Each row below is a small network's average activation on inputs in which a field has the value named, seen along a few directions.
Values that are neighbours, or in one group, have similar rows; names and order tell nothing.
In the rows, zero is written as 500.
Random noise pushes rows far along 6 fixed directions. That doesn't count. These rows show it; they differ only by the noise:
[431 565 457 442 458 335 507 633 496 523 542 550 624 575 477 390 481 621
 512]
[425 642 587 544 522 415 482 548 565 525 536 620 593 530 469 405 576 353
 446]
[532 481 464 444 468 540 430 522 460 388 556 540 442 559 451 408 346 574
 547]
[421 434 329 460 508 757 473 415 465 569 505 282 481 390 561 624 648 562
 572]
[399 552 509 582 509 640 471 511 494 557 645 502 620 524 446 523 577 436
 461]
[420 563 418 418 523 426 513 484 564 571 365 427 502 405 593 475 687 464
 540]
[529 529 351 351 471 540 461 428 448 399 335 432 360 462 556 351 473 595
 649]
[419 329 364 444 527 465 540 479 583 571 482 394 499 491 514 600 563 491
 470]


Values of ZIV:
vigul: [490 346 500 567 551 269 691 526 578 536 484 545 539 641 445 572 485 486
 430]
rafu: [541 507 423 400 443 401 636 424 538 496 338 523 434 446 570 449 562 530
 491]
bavib: [486 576 657 508 543 270 460 573 650 478 494 694 494 502 492 412 501 285
 427]
vivak: [488 716 698 642 550 561 386 543 451 535 492 553 625 494 475 394 567 309
 441]
ralup: [434 427 620 523 510 406 525 524 622 586 575 655 621 620 482 548 489 267
 330]
vusap: [461 611 476 424 399 629 448 577 391 555 629 493 585 449 534 551 534 638
 559]
pelu: [660 393 436 423 438 591 462 598 417 452 660 426 354 418 567 650 357 872
 619]
duzir: [572 438 323 527 561 535 624 318 456 434 268 329 391 485 545 496 633 501
 568]
vusif: [612 594 530 627 527 587 510 351 417 410 353 496 480 511 485 346 487 475
 572]
vonad: [534 395 523 369 536 413 416 462 532 489 299 386 318 349 660 605 481 469
 510]
tivaf: [607 509 601 482 580 443 425 459 502 437 361 476 364 362 520 469 536 346
 481]
bap: [461 596 479 491 509 646 443 408 504 520 363 459 480 439 557 438 555 401
 553]
bazez: [500 524 599 590 478 554 469 613 456 572 636 402 565 357 556 734 557 698
 510]
peg: [472 361 448 365 508 397 482 586 458 567 471 335 456 428 547 654 482 697
 549]
vavaf: [504 719 579 635 443 539 622 506 500 539 651 657 632 574 451 467 551 413
 469]
vevu: [630 510 617 470 511 408 480 472 596 398 429 628 317 490 482 440 383 467
 494]
ZIV is arranged as a 4 by 4 grid.
Q: Fewest steps between vavaf and vivak?
A: 6
Q: Which values are neighbours of vigul? Give them in the order they are listed.
A: pelu, duzir, bazez
Q: Which values are neighbours of vusap? Give them in the order they are listed.
A: rafu, bavib, ralup
A value of ZIV combines one of 4 hidden first parts with one of 4 second parts; all combinations occur once.
Q: Changing only the second part turns vigul into duzir. bazez has the same second part as vigul; what does that change turn bazez into?
A: vusif
Q: Changing only the second part turns vivak into bap. tivaf has the same second part as vivak; what does that change turn tivaf into?
A: bavib
Q: Changing only the second part turns rafu into vevu. vavaf has the same second part as rafu; what does that change turn vavaf into?
A: pelu
